These are the activations of a small neural network, seen along a few directions. Each row is one input.
Each table varies a few parts of the input and shows all the possible inputs, shuffled.
A made-up example of a description, with smaller parts first: one of 4 places along a line, together with either a single point or (one of 2 separate values, together with one of 5 places around a ring) or one of 11 places along a line.
Shared parts are said once, and a part with two or three values counts as separate values.
In the rows, 128 means zero.

Table:
row 1: [128 168  90  67  90  27 146 214  83  90  38 200 132]
row 2: [ 67 157 127 127 177 171  97  66 148 117 119  74 130]
row 3: [162  97 159 166 125 130 125  96 136 139 158 126 134]
row 4: [ 95 202 158  90 163 170  93  61 147 131 117 108 144]
row 5: [148 135 169 139 130 155  79 105 143 146 135 102 153]
row 6: [113  96 138 182 158 166  95 111 146 138 138  98 146]
row 7: [193 121 124 133 151 149 144 121 106 132 161 126  98]
row 8: [ 87  83 105  91  57  26 107 227 151 119 115 160 220]
row 9: [178 166 146  86 148 159 161 108  86 169 112 141  97]
row 10: [122  63 120 205 125 159 135 104 127 129 172 129 116]
row 11: [155 128 129 119 152 168 183 109  81 129 128 118  77]
row 12: [155  71 107 158 141 170 144 118 109 109 176 128  61]
row 13: [ 61 177  91 100  48  13 155 226 201 115  97 154 156]
What is each input in this table made of? -> either one of 3 separate values or (one of 2 separate values, together with one of 5 places along a line)
Which other rows belong to the same alternative as row 10? List them by row number. -> row 2, row 3, row 4, row 5, row 6, row 7, row 9, row 11, row 12

Table:
row 14: [160  98  97 147 164 168 186 112  62  98 122 166  38]
row 15: [178  68 121 122 172 165 155 119  43 109 130 168  70]
row 16: [208  92 138 111 171 152 136 122  37 135 126 172  90]
row 17: [ 45 114 121 121 119 110  60 123 151  98 111 118 206]
row 18: [144  84  95  90 110  72 151 209  75  77  92 190 101]
row 19: [207  12 146 242 131 215 146  66 121 172 233  80  97]
row 20: [ 83 106 137 159 186 205  56  65 139 112 151  65 155]
row 21: [ 78  56 124 209  56  90  78 156 206 148 204 112 209]
row 22: [129  45 140 247 125 195  79  85 193 163 240  56 156]
row 23: [110 185 136  84  77  29 118 211 161 139  52 166 206]
row 24: [178  92 162 148 192 217  98  50  62 157 139  97 106]
row 25: [133 174 183 147 172 178  53  52 170 155 123  75 158]
row 26: [225 174 167  69 144 170 182 107  77 168 143 162  85]
row 27: [ 61 138 120 184 185 202  87  62 156  99 143  59 120]
row 28: [150  74 145 161 197 229 120  52  64 130 149  91  90]
row 29: [159 158  78 119 152 167 224 104 100 119 143 145  20]
row 30: [ 58 103 103  88  92  51 109 222 142  96  68 164 192]
row 31: [192 193 136  37  78  70 179 196 106 136 103 181 115]
row 32: [205  30 103 170  48  42 187 231 125 110 183 180 106]
row 33: [245  12 126 203 110 142 190 136  93 146 217 155  79]
row 34: [ 79 131 133 110 117  94  44 117 151 122 100 121 229]
row 35: [ 99  51 111 167  33  17 135 250 191 134 163 161 196]
row 36: [194 153 185 151 177 213 115  43  87 174 130 101  98]
row 37: [ 56 186 111 157 184 185 130  56 192 121 162  34  93]
row 38: [ 19 145 105 150 115 102  95 120 163  88 106 111 165]
row 39: [230 156 157 118 152 149 162 116  58 154 116 175  84]
row 40: [ 93 186 161 114 105  80  59 108 175 139  90 126 213]
row 41: [192 171 198 103 171 226 144  33 104 183 156  86 102]
row 42: [126 106 120 183 195 236 147  48  85 115 145  90  59]
row 43: [ 28 188  72  90  74  34 178 205 190 120  83 137 119]
row 44: [102 202 149  39  70  40 137 203 176 154  78 152 202]
row 45: [175 109 111  76 108  58 134 213  69 103  87 195 124]
row 46: [122 114  73 112  97  75 176 200  97  69  82 189  61]
row 47: [ 88 199 176  68 102  92  87 101 192 152 115 110 209]
row 48: [ 93 124 116  75  93  39  93 218 140 120  62 168 217]
row 49: [ 32 135  86 114  83  47 141 216 160  91  60 160 149]
row 50: [128 190 199  94 169 195  76  48 190 165 153  63 155]
row 51: [122 173  53  89  82  65 215 189 129  97 102 167  42]
row 52: [115 121 154 143 182 192  31  59 143 141 138  74 173]
row 53: [129 160 105 159 189 225 193  36 120 133 164  66  41]
row 54: [ 11 194  94 124 110  86 134 110 193 113 132  92 132]
row 55: [194 172 128  82  88  54 155 207  90 121  78 196 115]
Changing only one part turns row 55 into row 23. The same change can be made to row 45. Which row results? -> row 48
What is each input in this table made of? -> one of 6 places around a ring, together with either a single point or one of 6 places along a line
Which other rows agree with row 21 in the place on the ring of 6? List them by row number. -> row 17, row 34, row 38, row 40, row 47, row 54
Which other rows does row 14 become when the place on the ring of 6 takes its other values? List them by row number. -> row 27, row 38, row 42, row 46, row 49
Which other rows does row 39 become when the place on the line of 6 takes its other values? List them by row number. -> row 14, row 15, row 16, row 26, row 29
Which other rows agree with row 52 in the place on the ring of 6? List them by row number. -> row 20, row 22, row 25, row 27, row 37, row 50

Table:
row 56: [144 137 110 112 107  93 167 168 113 119 111 162 103]
row 57: [117 166 143 105 125 114 111 125 143 137 108 125 154]
row 58: [ 61 131 127 146 116 116  88 121 180 128 133  98 180]
row 59: [127 157 121  95 131 111 134 139 111 114  95 148 118]
row 60: [147  76 110 150  96  87 135 180 123 116 139 155 131]
row 61: [116 165 143  96 124 116 113 128 144 135 111 127 152]
row 62: [ 61 131 128 137 117 118  90 124 182 126 136  99 179]
row 63: [173 102 154 172 195 243 130  33  96 152 177  78  80]
row 64: [125 155 127  91 133 116 137 141 111 123  93 145 125]
row 65: [146 137 106 111 109  91 164 170 113 113 111 160  98]
row 66: [173 103 153 170 191 242 130  31  98 150 183  82  79]
row 67: [145  76 114 152  93  89 138 177 123 122 139 157 136]
What is each input in this table made of? -> one of 2 separate values, together with either a single point or one of 5 places along a line
Changing only the choice among 2 separate values turns row 64 into row 59. The same change can be made to row 63. Which row results? -> row 66
Which other rows does row 60 become when the choice among 2 separate values takes its other values? List them by row number. -> row 67
